Each row below holds a small network's activations on one input, seen along a few directions.
Each table varies a few parts of the input and shows all the possible inputs, shuffled.
A made-up example of a description, with smaller parts first: one of 8 places around a ring, together with either a single point or one of 9 places around a ring or (one of 3 separate values, together with one of 4 places along a line).
Shared parts are said once, and a part with two or three values counts as separate values.

Other details of the inputs vary at random and push rows far along two fixed directions, the same in every table; ignore that.

Table:
r1: [ -3 -14 -33  -7  -7  12  -3   0  10   1 -33  -9  23 -21  30   6]
r2: [-14  15  31  28  -2  21  19 -32 -20   7  39  14  27  32 -18   5]
r3: [-39 -23  16 -16 -27   9  10 -10 -12  -4 -48  60  22 -26  57  -6]
r4: [ 35  -3  17  25   1  -5  26 -26 -20 -10  15  -1 -12  30 -37  13]
r5: [  1  10 -51 -22  13 -16 -34  23  25 -10 -18 -51 -21 -11   7  -3]
r6: [  2  17 -47 -44  -6 -15 -27  34  23  -4   9 -29 -42 -11  10 -25]
r7: [  8  -5 -27 -17  34 -27 -41  41  23   5 -26 -47 -30 -39   1   6]
r8: [ 46 -30 -27 -18  -8 -23 -17  38  30   2 -23 -32 -36 -49 -15 -13]
r9: [ 26 -28 -45 -19 -28  -3 -18  25  14   4   3 -27   4 -25   5  -3]
r10: [-28 -30  32 -28 -15  11  19  -4   4   4 -39  62  29 -34  48 -18]
r11: [ -9 -19 -10 -37  -4  -3 -18  29   2   3 -13  -5 -23 -21  22 -14]
r12: [  0   4  34  31 -28  16  41 -44 -12   2  16  39  48  32 -17  14]
r13: [-22  41  23  18   0  -1  12 -33 -17  -5  11  43  -5  37  -1   5]
r14: [-20   5  35  27  19  11  26 -50 -22  -8 -20  31  39  34  11  18]
r15: [ 35   2  12  28   9  -8 -14  12 -13  17  43 -31 -21  25 -55  21]
r16: [ -8  -2 -36 -41  -6  -7 -20  24  15  -3   4 -18 -32  -8  11 -20]
r17: [  3 -10 -25  -6   2   3 -15  23  14   8 -32 -27   2 -28  20  11]
r18: [-21  13 -11  -4 -32  22  30 -24  22  -5 -51  33  61 -20  47  -8]
r19: [  7  55  -6  18  35 -15 -17  -6   0  -7  17 -39 -25  39 -38  11]
r20: [-31   1  36  15   3  16  41 -39 -15 -12  15  44  34  38   6 -10]
r21: [  3 -24  -7 -14  -4   4 -25  35  17  15   2 -12   4 -51  20  -9]
r22: [-26 -36   9 -19 -11  11  15   8   4  -8 -24  24  26 -22  44 -20]
r23: [ 22  32  11  27 -16   3  16 -18  -3   2  34   3  15  29 -35   9]
r24: [ -2  -8 -50 -30   2 -17 -46  30  -1  -3  -3 -23 -47 -19  14  -6]
r25: [  1   1  32  14  44  -8  -7  14 -10   3  33  -7 -25  12 -34   3]
r26: [ 21   8  30  29 -14   1  46 -43 -11 -14   8  19   6  33 -31   8]
r27: [ 10  43  -3  18  12  -2 -14   4 -10  10  60 -37 -16  26 -44   0]
r28: [-18  -2 -20  -5 -21  19  15 -15  18  -4 -40  12  42 -18  33   1]
r29: [ 25 -37  -8 -12 -33  -7  17   7  16  -4 -38   2   1 -33  16 -14]
r30: [  9 -39  10  -4 -34   6   9   7  21  13 -26  34  43 -42  23  -4]
r31: [  8   8   9  21  19  10 -12  -3 -28  10  55 -25  -7  27 -33  14]
r32: [-35  -6 -14 -20 -27   3   2 -12   4  -8 -30  42   9 -12  44 -12]
r33: [-18  -6  60  33  -3  28  25 -30 -27  12  21  34  39  19   1  12]
r34: [ 47  35 -14  14   0 -20   2   4   7 -12  29 -41 -46  22 -57   1]
r35: [-13   9  42  28  29   0  14 -27 -19   0 -16  11  15  28  -2  24]
r36: [ -3 -17 -34 -40  -1  -7 -25  27   3  -2   2 -17 -30 -12  16 -15]
r37: [ 28  27   6  31  57 -12 -29  20  -4  17  23 -49 -40   8 -53  37]
r38: [ -3  35   4   7  24  -5   7  -1  -7  -9  42 -13 -17  37 -29 -11]
r39: [-11  11  36  16  29 -10 -14  -3 -26   7   6  28 -27   7 -22  15]
r40: [-16 -33 -22 -26  -5   5   2  12   4 -12  -9   4  12 -13  34 -23]
Each input here is: one of 5 places along a line, together with either one of 2 separate values or one of 6 places along a line.
Changing only the place on the line of 5 turns r39 into r24. The same change can be made to r37. Which row results?
Answer: r1
Which other rows does r25 become when the place on the line of 5 takes its other values? List them by row number.
Answer: r20, r22, r38, r40
List by row number the other rows that have the place on the line of 5 in common with r12.
Answer: r2, r5, r16, r20, r26, r28, r32
Which other rows does r6 become when the place on the line of 6 takes its other values? List them by row number.
Answer: r13, r23, r27, r34, r38

Table:
r41: [-14   5 -11  -8   5   2 -14   5   1   0   9  -7   1  -2  10  -6]
r42: [ 15  -6 -33 -22 -24 -12  -5  16  19  -8 -20 -15 -11 -22  13 -15]
r43: [  5 -12  -2   5   0   2  -9  10   1   6   4 -12   7 -18   0   4]
r44: [ -4   1   1  -5  12 -11 -10   9   1  -2 -19  -2 -14  -5   6   3]
r45: [ -4  10 -25  -4  -1   5   0   0   7  -7   2 -17   8   6   5  -3]
r46: [ 20  18  28  29  36  -6 -14   9 -19  13  45 -24 -36  22 -55  17]
r47: [ -5  -9 -13 -12  -5  -3  -1   5  -3  -8   8  -2 -12   5   4 -12]
r48: [  8   2  -5 -10 -16   0   3   9   8   0  10  -5  -8  -7  -2 -13]
r49: [ 11 -10  -7   1  -8  -1  -3   8   9   4   8 -12  11 -11  -6  -2]
r50: [ -7   1  -9  -1  14   4 -10   7   4   4  -9 -18   7  -3  10   9]
r51: [ 13   8 -16  -2 -12  -4   6  -5  11  -7 -14 -12  -6   0  -5  -1]
r52: [ -8 -19   4 -11  12  -3 -11  13  -8   1  -4  -3 -13  -3   7  -1]
r53: [ 14 -33 -22 -21 -14  -6  -9  24  14  -2  -8 -13  -7 -25   9 -13]
r54: [ -8   4 -18  -6  -7   1  -5   4   4  -5  13  -9   3   1   4  -9]
r55: [-10  11 -18  -5  11   5  -9   1   4  -2  -2 -15   6   2  11   1]
r56: [  3  22  19  24  41  -6 -21   4 -21   9  42 -29 -26  33 -43  20]
r57: [ -5   5  -3  -2  14  -7  -9   3   6  -1 -24  -8 -10  -6   6   8]
r58: [  9  -6  -9   8   6   6  -4   7   4   6  -7 -20  12 -13   1  10]
r59: [ -7 -26  41  17  -3  14  27 -24 -20   1  -8  38  26   5   8   6]
r60: [-10   3  -4  -4   5   0 -17  11   1   9  -3  -3  -3  -6   6   6]
r61: [ 11  19   2  12 -10   1   2  -8  -6   4  24  -5  -4  20 -22   5]
r62: [ 18  -2  -9   3  -1  -7   3   0  14  -1 -17 -10  -1  -9  -8   4]
r63: [ -8   7  -9 -11  -5  -1  -2  10   6  -3  11   1  -9  -3   3 -15]
r64: [ -6  10  -9  -9   9 -10  -9   2   2  -7 -12   0 -14  -1   9  -4]
r65: [ -1  10 -15  -7  -3 -10  -1   2   5 -12  -7  -1 -11   3   2  -7]
r66: [ 11   7 -21  -2 -13   6   5  -1   8  -2   0 -22  11   3   0  -1]
r67: [ -2  16 -18  -2   2  -6   1  -5   8 -11 -10  -8  -9   6  -3  -1]
r68: [-10 -15  26  15 -16  13  34 -32   2  -3 -48  45  45 -16  30   7]
r69: [ 11  -5  -8 -12 -17  -2   3   4   2  -1   7  -1 -12  -3  -2  -7]
r70: [ -8 -10   4 -13  11  -4 -12  13  -4   4  -5   3 -15  -7   6   1]
r71: [-27  -2  48   9   6  13  22 -20 -13   5  -8  44  24   8  14   1]
r72: [-10   0  -6 -17   7  -3 -11   7  -4   0   3   5 -15  -3   9  -6]
r73: [-13  12 -13  -8   1   1 -16   5   2   4   4   0  -3  -2   9  -2]
r74: [ 11 -27 -15 -21 -19  -3  -3  17  17   1 -14   4   2 -30  14 -11]
r75: [ 12  -3  -8   1 -12  -1  -6   8  10   8   4  -5   6 -10  -7   2]
r76: [  5  -3  33  20  -7   1  31 -29  -4  -3 -14  36  26  11  -3   6]
r77: [ 15  -3 -14   3  -2   2   1   4  11   4  -3 -20  16  -6  -4   5]
r78: [  4 -30 -10 -18 -11   0  -8  20   8   4 -19   3  -2 -37  19  -6]
r79: [-11  20  17   4  21   0  -5  -1 -11   4  23   4 -16  17 -12  -2]
r80: [ 11  -9   1   5   2  -8  -3   6   3  -1 -19   0  -5 -16   2   4]
r81: [-19   1  25   4 -11  10  29 -29 -13  -6   2  47  20  18  11  -4]
r82: [ 11 -14  -9 -10 -16  -1   5   4  -1  -4   7  -7 -11   2  -1 -10]
r83: [-24  14  29  19 -15  17  32 -40 -14  -2   4  50  39  27   9   3]
r84: [-11 -10  -6 -15   8  -2 -10   7  -8  -3   3   0 -14   2  10  -8]
r85: [-30   3  19   1 -10  12  30 -39   0 -10 -43  50  40   0  40  -2]
r86: [  8  31  47  46  12   8  25 -40 -32   2  52   7   6  61 -50  18]
r87: [ 21  23  18  35  30  -5 -19   4 -19  15  43 -27 -29  26 -56  27]
r88: [ 11  -8   3  -4  -5  -2  -1  13  11   5   6  -2  -1 -14  -7  -7]
What is each input in this table made of?
Answer: one of 6 places around a ring, together with either one of 2 separate values or one of 6 places along a line
Changing only the place on the ring of 6 turns r57 into r68. The same change can be made to r71. Which row results?
Answer: r46
Changing only the place on the ring of 6 turns r50 into r66. The same change can be made to r44. Which row results?
Answer: r42
Which other rows does r84 become when the place on the ring of 6 takes its other values? List them by row number.
Answer: r47, r52, r53, r59, r82
Which other rows does r76 become when the choice among 2 separate values takes its other values? List them by row number.
Answer: r62
